Each row below holds a small network's activations on one input, seen along a few directions.
Each table varies a few parts of the input and shows all the possible inputs, shuffled.
A made-up example of a description, with smaller parts first: line(4) and (point or ring(11) or (values(3) and ring(8))).
Shared parts are said once, and a part with two or three values counts as separate values.
In the rows, zero is written as 128.

Other details of the inputs vary at random and push rows far along two fixed directions, the same in every table; ignore that.

Table:
x1: [146 121 108 113 121 167 103 159 142 127 148 186 108]
x2: [166 110 108 164 129 147 106 180 161 150 173 172 111]
x3: [119 140 134 167  95 106 146 122 146 139 122 113 106]
x4: [152 125  98 100 177 171 109 159 113 125 161 161 138]
x5: [172 103 106 165 119 151 101 168 142 165 180 168 112]
x6: [147 120 104  94 177 180 109 162 121 131 167 154 140]
x7: [127 125 137 169  94  99 133 108 147 138 125 117 113]
x8: [157 118 119 173 119 145 116 168 167 166 173 143 109]
x9: [153 116 109 162 172 139 121 176 145 159 176 111 144]
x10: [153 111 119 115 129 166  83 139 129 131 162 195 110]
x11: [158 122 114 160 175 137 125 173 146 165 174 117 147]
x12: [122 136 144 198 117  48 175 111 134 148 109  29 156]
x13: [166 116  94 148 181 154 108 183 130 150 182 142 140]
x14: [151 115  98 101 181 163  98 145 108 136 163 169 146]
x15: [ 90 150 160  81  86 128 136  87 123  77  65 140 113]
x16: [ 96 141 137  40 145 150 140  94  96  97  73 125 115]
x17: [ 96 137 129  51 133 149 135  87  76  81  82 124 145]
x18: [151 115  98 100 179 161  99 145 109 135 165 167 145]
x19: [139 115 108 102 126 177 106 165 146 135 162 187 108]
x20: [150 127 102 102 181 171 108 158 112 130 157 165 140]
x21: [ 91 145 132  52 142 138 133  72  85  86  81 130 146]
x22: [114 135 140 206 125  43 164 108 143 149 113  28 153]
x23: [ 88 156 137  71 133 131 151  85  95  80  74 104 140]
x24: [ 85 155 147  63 134 138 154  85 104  89  77 101 145]
x25: [163 107 114 157 129 155 107 183 170 156 178 166 113]
x26: [ 93 132 159  61  86 136 124  88  98  78  76 160 119]
x27: [142 118 114 106 121 174 105 160 151 132 152 179 111]
x28: [162 113 102 147 178 156 113 183 141 158 186 129 143]
x29: [ 90 158 136  53 143 147 143  85  89  80  75 128 141]
x30: [148 117 100 101 173 155 104 140 110 132 160 158 145]
x31: [ 96 135 159  66  89 145 121  81  90  83  84 162 113]
x32: [137 119 129 147 141  89 147 126 116 150 111  86 125]
x33: [167 104 117 181 114 133 113 160 146 162 171 151 114]
x34: [122 131 166 220  85  44 147 107 158 154 123  72 120]
x35: [ 91 143 158  56  94 156 126  96 126  80  79 156 114]
x36: [115 132 148 208  72  44 159 107 171 150 105  64 122]
x37: [ 97 133 136  59  81 149 128  89 106  85  76 159 115]
x38: [ 85 137 141  76  74 125 145  82 107  90  71 137 115]
x39: [173 106 100 149 172 142 112 173 121 161 182 139 150]
x40: [156 122 115 161 175 136 125 172 145 165 172 117 148]
x41: [160 112 101 142 181 162 109 185 139 155 186 135 142]
x42: [157 123 114 159 174 136 126 171 146 164 174 117 147]
x43: [ 86 135 129  58  89 140 126  80 110  86  85 163 111]
x44: [ 93 145 141  69 129 126 149  78  83  91  73 109 150]
x45: [124 128 139 208 124  54 166 122 135 153 116  31 154]
x46: [120 139 168 216  85  46 158 130 169 145 112  71 121]
x47: [ 90 138 132  52 131 146 137  85  76  79  77 120 146]
x48: [170 106 128 180 117 130 105 161 145 161 171 151 117]
x49: [147 123 115 121 125 173 104 147 134 126 151 186 103]
x50: [ 92 142 127  50 137 138 133  73  86  81  85 126 143]
x51: [157 112 101 102 175 169 104 155 100 137 160 167 149]
x52: [116 129 152 211  75  44 159 106 171 145 105  67 123]
x53: [114 137 140 160  94 113 148 123 155 144 127 106 109]
x54: [149 119 129 110 130 183  95 154 141 132 161 186 108]
x55: [131 126 127 152 137  98 148 125 118 136 126  81 151]
x56: [ 87 135 156  60  92 129 118  77 106  77  79 162 116]
x57: [124 129 160 214  81  42 149 113 172 149 113  70 125]
x58: [110 136 146 213  75  48 162  98 159 156 114  63 115]
x59: [161 121 113 181 120 138 114 166 158 161 169 150 106]
x60: [172  96 108 162 121 144 103 177 149 156 176 172 118]
x61: [117 136 150 214  73  51 158  98 164 154 109  62 117]
x62: [164 116  96 155 180 149 109 183 132 152 181 136 140]
x63: [ 82 142 133  71 132 123 138  71  90  83  76 104 144]
x64: [ 85 154 167  86  89 128 135  79 108  81  73 140 107]
x65: [ 87 147 151  63  90 163 136  81 119  83  79 150 106]
x66: [168 115 105 160 176 121 122 174 136 168 160 124 116]
x67: [120 147 170 222  80  54 162 112 167 145 104  60 116]
x68: [125 128 167 214  71  44 159 117 163 147 103  62 128]
x69: [ 85 154 143  63 132 138 154  85 105  86  78  99 143]
x70: [147 114  97 102 172 157 103 142 110 129 163 155 143]
x71: [142 119 102 109 126 169 104 163 137 129 156 193 106]
x72: [151 127 102 103 183 172 107 159 112 131 157 167 141]
x73: [ 89 149 128  56 143 154 135  93  88  76  81 126 137]
x74: [156 113 102 101 173 168 105 154 100 137 160 164 148]
x75: [124 129 142 198 129  32 167 106 142 164 101  34 127]
x76: [126 144 131 154 146 101 152 128 130 134 121  85 146]
x77: [121 133 136 205 128  48 161 114 144 152 122  34 152]
x78: [146 111 107 115 116 167 105 145 118 139 159 184 108]
x79: [141 120 137 112 129 170  98 152 135 131 160 182 108]
x80: [ 80 147 171  73  87 129 138  89 125  82  73 135 116]
Each input here is: line(4) and (point or line(9) or (values(2) and line(5))).
Changing only the line(4) part turns x74 into x21. The same change can be made to x12. Which row results?
> x50
Changing only the line(4) part turns x48 into x10. The same change can be made to x68. Which row results?
> x57
Change only the values(2) part in x54. List by row number the other rows that result.
> x35
Change only the line(9) part in x76. List by row number the other rows that result.
> x4, x13, x20, x23, x29, x62, x72, x73
Change only the line(9) part in x40. List by row number the other rows that result.
> x6, x9, x11, x24, x28, x41, x42, x69
Change only the line(5) part in x52. List by row number the other rows that result.
> x36, x43, x56, x57
